These are the activations of a small neural network, seen along a few directions. Each row is one input.
In each table, some parts of the input vary, and every possible input appears once, in random order.
A made-up example of a description, with smaller parts first: one of 6 places along a line, together with either a single point or one of 11 places along a line or (one of 2 separate values, together with one of 8 places around a ring).
Shared parts are said once, and a part with two or three values counts as separate values.

Other details of the inputs shift rows strongly along two fixed directions, in all tables alike. That doesn't count.

A family of inputs:
R1: [1, 15, -5, 12, -15, -15, -6, 17, -2, 4, -10]
R2: [-4, -6, -8, -1, 6, 8, 5, -4, -1, -12, 8]
R3: [8, -2, -10, 6, 1, -8, -2, 20, -20, 14, -8]
R4: [-3, 7, -25, 0, -12, -8, -1, -5, 24, -4, 5]
R5: [-7, -1, -3, -14, 7, -8, -1, -15, -1, 4, 4]
R6: [-10, -23, 21, -13, 17, 24, 12, -27, 9, -18, 14]
R7: [-3, 0, 17, 4, 6, 8, 2, 8, -22, -7, -3]
R8: [4, 4, -27, 6, -4, -11, 1, -7, 24, -5, 8]
R9: [-5, -14, -3, -12, 9, 22, 3, -27, 14, -13, 16]
R10: [-3, 12, -26, 4, -10, -8, -9, -12, 16, 2, 8]
R11: [-17, -18, 27, -14, 2, 34, 0, -29, 18, -3, 8]
R12: [-8, -11, 26, -26, 15, 14, 4, -35, 11, -23, 14]
R13: [-8, -9, 38, -24, 14, 21, -3, -44, 8, -15, 11]
R14: [4, 6, -31, 5, 3, -12, 1, -10, 16, -9, 8]
R15: [1, -6, -11, 0, -3, 11, 0, -3, 12, -4, 9]
R16: [22, 3, 51, -1, -1, -10, 1, 28, -22, -12, -17]
R17: [2, 13, 18, 1, 5, -12, 0, 11, -23, 2, -10]
R18: [7, 1, 23, 6, 6, 6, 0, 19, -27, 7, -12]
R19: [-3, 1, 4, 7, -7, 6, -1, 14, -3, 14, -9]
R20: [-4, 7, -2, -5, -3, -1, -4, -15, 11, 11, 4]
R21: [-6, -6, 1, -1, 0, 16, -2, -6, 5, 13, 4]
R22: [4, 1, -2, 12, -10, 0, 1, 24, -3, -1, -10]
R23: [-11, -4, -43, 4, -11, -1, -3, 0, 17, 20, 4]
R24: [11, 23, -12, 12, -3, -22, -4, 20, -19, 9, -13]
R25: [2, 0, -44, 13, 0, -1, 4, 0, 11, -4, 9]
R26: [-7, 0, -54, 15, -12, -1, 4, 2, 28, 3, 8]
R27: [1, 7, -25, 7, 4, -16, 4, -1, 7, -12, 5]
R28: [7, 12, 30, 4, 4, -13, -2, 18, -32, -10, -14]
R29: [7, 5, 8, 11, 1, 3, -3, 17, -23, -1, -8]
R30: [6, -10, 11, 0, -2, 0, -2, 19, -14, 17, -10]
R31: [10, 6, 7, 1, -7, -21, -4, 19, -14, 15, -12]
R32: [5, -3, 17, -13, 7, -7, -2, -6, -11, 5, -4]
R33: [-10, -10, -14, -7, 7, 4, 2, -8, -2, 7, 7]
R34: [1, 2, 21, 6, 7, 3, 3, 20, -29, 3, -9]
R35: [2, 1, -51, 18, -8, -4, 2, 6, 20, 3, 9]
R36: [-12, -19, 44, -30, 4, 14, 2, -30, 14, 5, 2]
R37: [2, 11, 17, 5, -10, -11, -2, 17, -8, 12, -15]
R38: [8, 5, 12, 13, -6, 3, -4, 23, -17, 5, -10]
R39: [6, 4, -3, -8, 4, -4, -1, -11, 6, -14, 6]
R40: [-1, -3, 4, 0, -3, -3, 4, -6, 20, -8, 1]
Each input here is: one of 2 separate values, together with one of 4 places along a line, together with one of 5 places along a line.
- The inputs of R16 and R15 match in every part but the choice among 2 separate values. If R40 is changed in the same way as R16 into R15, which row does it become? => R26
- Start at R1 and move only the place on the line of 4, one step at a time. The first step leads to R10. Which rows follow, in order? => R13, R28
- Which other rows does R34 become when the choice among 2 separate values takes its other values? List them by row number. => R17
- Which other rows does R32 become when the choice among 2 separate values takes its other values? List them by row number. => R3
- Which other rows does R21 become when the place on the line of 5 takes its other values? List them by row number. => R15, R30, R35, R38

A family of inputs:
R41: [3, -3, -3, 3, 0, 4, 6, 9, -12, 4, -6]
R42: [1, -4, -26, 4, -4, -11, 2, -4, 14, 16, 5]
R43: [5, -1, -39, 10, -1, 0, -4, -3, 9, 11, 12]
R44: [-5, 5, 3, -3, 5, -6, 5, -1, -8, -5, -5]
R45: [4, 10, -3, 24, -11, -21, -2, 42, -22, -1, -21]
R46: [8, 22, -43, 17, -21, -22, -4, 28, 7, 3, -1]
R47: [4, 2, 10, -12, 8, 0, -3, -17, 7, -6, 4]
R48: [-11, -8, -6, -6, 0, 2, 4, 2, 3, 6, 5]
R49: [-20, -2, -28, -14, 4, 12, 3, -35, 21, -7, 26]
R50: [-9, -13, 34, -2, 8, 12, 7, -12, 6, -7, 2]
R51: [-9, -1, -29, -10, -6, 12, 0, -38, 39, -7, 19]
R52: [11, 3, 41, -11, 2, -6, -1, 10, -18, -8, -6]
R53: [-5, 1, -3, -3, -11, -5, 3, 2, 13, -2, 1]
R54: [14, -4, 12, 2, -4, -7, -6, 19, -14, 3, -12]
R55: [0, -8, 13, 3, 1, -6, 1, 20, -19, 5, -12]
R56: [4, -1, 0, 8, -4, 5, -6, 6, -2, -9, -1]
R57: [-8, 13, -13, 8, -8, 4, -10, -10, 4, 22, 3]
R58: [-5, 5, 0, -2, 10, -6, 2, 2, -4, -3, -4]
R59: [11, -4, -3, 3, -1, -5, -2, 2, 3, 9, 2]
R60: [4, 5, 2, 1, 3, -17, 1, -2, 0, 3, 0]
R61: [20, 11, -4, 12, -13, -22, -3, 47, -22, 10, -16]
R62: [18, 16, -8, 23, -17, -25, -8, 44, -19, -1, -20]
R63: [7, 0, 25, -7, 14, 7, -2, -4, -9, -10, 0]
R64: [-20, 5, -17, -10, -6, 20, -7, -39, 21, 14, 12]
R65: [0, 2, 3, 10, -2, 7, 6, 7, -7, -8, -5]
R66: [-4, 8, -33, 9, 4, -5, 3, -11, 4, 0, 13]
R67: [-3, -2, -39, 12, 0, 0, 3, -4, 8, 13, 11]
R68: [-1, -6, 40, -19, 15, 2, 3, -15, 0, -6, -4]
R69: [4, 24, 13, 14, -16, -10, -11, 38, -30, 20, -20]
R70: [-2, -18, 37, -22, 3, 10, 6, -7, 2, 3, 1]
R71: [-5, 11, -33, 4, 0, -4, 4, -9, 0, -4, 6]
R72: [5, 10, -27, 3, -1, -14, -5, -13, 12, 3, 11]
R73: [7, -13, 27, -15, 9, 12, 0, -9, 5, 1, -2]
R74: [-16, -7, -29, 3, 4, 17, 4, -35, 32, -4, 24]
R75: [-8, 6, -20, 4, 5, -10, 3, -8, 5, 2, 7]
R76: [-1, -18, 34, -12, 16, 22, 7, -7, -6, 0, -2]
R77: [-6, -18, 37, -15, 16, 15, 7, -6, -2, 2, -4]
R78: [4, -8, 9, 6, 1, -1, 0, 20, -23, 4, -11]
R79: [-2, -4, 3, 1, -9, -6, -2, 2, 5, -3, -6]
R80: [-10, 6, 8, 0, -8, 8, -14, -6, -5, 15, -4]
R81: [-8, 4, -37, 16, -9, -2, -3, 4, 5, -3, 3]
R82: [-12, 1, -14, -2, 3, -7, -3, -7, 0, -3, 3]
R83: [5, 3, -7, 3, 1, -6, -8, 2, -12, -7, 1]
R84: [10, -3, -3, 1, 6, 7, -3, 11, -5, 4, -3]
R85: [-9, 0, 43, -11, 4, 22, -8, -15, -4, 12, -5]
R86: [5, 0, 42, -12, 3, -9, 3, 12, -18, -5, -10]
R87: [-6, 1, 6, 5, -2, 0, 6, 6, 0, -6, -7]
R88: [11, -1, -1, -2, -4, -2, 0, 3, -2, 4, -5]
R89: [0, -11, 2, -5, -3, -5, -2, 1, -1, 7, -4]
R90: [11, -1, 33, -3, 2, 6, 1, 5, 2, -9, -9]
R91: [-4, -10, 38, -4, 12, 23, 7, -7, 0, -12, -2]
R92: [19, 9, -11, 16, -9, -14, -4, 49, -28, 8, -12]
R93: [-17, -13, 22, -12, 11, 20, 6, -24, 20, -10, 6]
R94: [-13, -1, -1, 0, -5, 2, 4, 3, 8, -5, 3]
R95: [-8, 0, -3, 4, -4, 9, 4, 4, 3, -7, 6]
R96: [1, 18, -49, 14, -11, -34, -8, 16, -2, 6, -5]
R97: [3, 9, -30, 11, -7, 2, -1, 0, 9, -7, 4]
R98: [-2, -6, 36, -12, 19, 15, 6, -13, -9, -11, 0]
R99: [1, -16, 30, -17, 10, 9, 5, -11, 6, 4, -3]
R100: [17, 2, 22, 17, 1, 0, -1, 21, -14, -6, -7]
R101: [-13, -8, 32, -20, 10, 9, 6, -14, -3, -10, 5]
R102: [-4, 2, -21, -7, -2, -7, -10, -21, 12, -4, 12]
R103: [-2, -9, 33, -10, 4, 8, 6, -10, 13, -6, -5]
R104: [-2, 9, -19, -5, -2, -13, 1, -10, 7, 0, 1]
R105: [7, 7, -3, 0, 3, -1, -1, -3, -10, -8, 1]
R106: [-2, 5, -19, 4, -11, -7, 4, -3, 15, -1, -2]
R107: [5, -4, 3, -4, -4, -6, 4, 5, -3, 8, -8]
R108: [-1, -5, 7, -3, 7, 20, -1, -14, 16, -11, 8]
R109: [-7, -1, -26, 2, -3, -4, 5, 2, 3, 8, 0]
R110: [16, 11, 2, 24, -11, -27, 2, 36, -12, 6, -17]
R111: [9, 3, 1, 18, -1, -18, 4, 37, -24, 14, -14]
R112: [11, -1, 41, 2, -1, 9, 1, 23, -18, -12, -7]
R113: [-10, -14, -35, -10, 1, 17, -8, -29, 22, 1, 20]
R114: [1, -7, 37, -18, 10, 13, 0, -11, -10, -14, 7]
R115: [11, 5, 0, 10, -6, -6, -1, 5, 7, -1, 0]
R116: [7, 4, -5, 3, 8, -1, -2, -10, -1, -4, 10]
R117: [8, 8, 0, -5, 0, -9, -2, -6, -3, -5, -1]
R118: [-18, -13, -32, -13, 1, 18, 4, -28, 24, 5, 24]
R119: [-7, 1, -16, 0, 2, -2, -3, -8, -4, -6, 6]
R120: [4, 1, -40, 4, -5, 2, -3, -1, 6, 6, 6]
- Describe the family of inputs behind these rows. => one of 5 separate values, together with either a single point or (one of 3 separate values, together with one of 5 places around a ring)
- The inputs of R99 and R42 match in every part but the choice among 5 separate values. If R73 is changed in the same way as R99 into R42, which row does it become? => R59
- The inputs of R98 and R66 match in every part but the choice among 5 separate values. If R91 is changed in the same way as R98 into R66, which row does it become? => R74
- The inputs of R83 and R114 match in every part but the choice among 5 separate values. If R62 is changed in the same way as R83 into R114, which row does it become? => R46
- Which other rows does R74 become when the place on the ring of 5 takes its other values? List them by row number. => R50, R100, R110, R115
- Which other rows does R86 become when the choice among 3 separate values takes its other values? List them by row number. => R53, R70
- Which other rows does R58 become when the choice among 5 separate values takes its other values? List them by row number. => R44, R75, R82, R101
- Which other rows does R64 become when the choice among 5 separate values takes its other values? List them by row number. => R57, R69, R80, R85

A family of inputs:
R121: [-4, 6, -31, -1, -4, -12, -5, -8, 8, 11, 4]
R122: [-8, -10, 10, -8, 8, 18, 4, -14, 1, -7, 7]
R123: [8, -3, 27, 8, 2, 5, 2, 16, -15, 0, -10]
R124: [-3, -10, 10, -7, 8, 19, 3, -14, 2, -5, 8]
R125: [4, 11, -49, 16, -15, -18, -4, 20, 7, 8, -2]
R126: [-12, -4, -16, -11, -1, 12, -2, -30, 26, 8, 16]
R127: [1, 9, 2, 4, -3, -11, -4, 11, -13, 7, -9]
R128: [3, -2, 21, 8, 1, 2, 3, 16, -14, -1, -10]
R129: [-15, -11, -5, -13, -1, 18, 0, -30, 25, -4, 14]
R130: [8, 1, 12, 5, -6, 0, -2, 16, -9, 1, -9]
R131: [6, 1, 25, -11, 12, -1, 6, -17, 4, -26, 1]
R132: [-5, -15, 15, -6, 7, 14, 5, -13, 8, -2, 5]
R133: [19, 8, 36, 2, 6, -19, 2, 19, -25, -23, -9]
R134: [-10, -2, 5, -8, -1, 6, 0, -12, 9, 5, 4]
R135: [11, 1, 4, 10, 2, -6, 3, 30, -24, 0, -11]
R136: [1, 15, -50, 14, -13, -22, -3, 17, 6, 17, -1]
R137: [-3, 6, -15, -1, -3, -3, -6, -10, 5, 9, 3]
- Describe the family of inputs behind these rows. => either one of 2 separate values or (one of 3 separate values, together with one of 5 places along a line)
- Which other rows does R137 become when the place on the line of 5 takes its other values? List them by row number. => R123, R124, R126, R130
- Which other rows does R132 become when the choice among 3 separate values takes its other values? List them by row number. => R123, R128
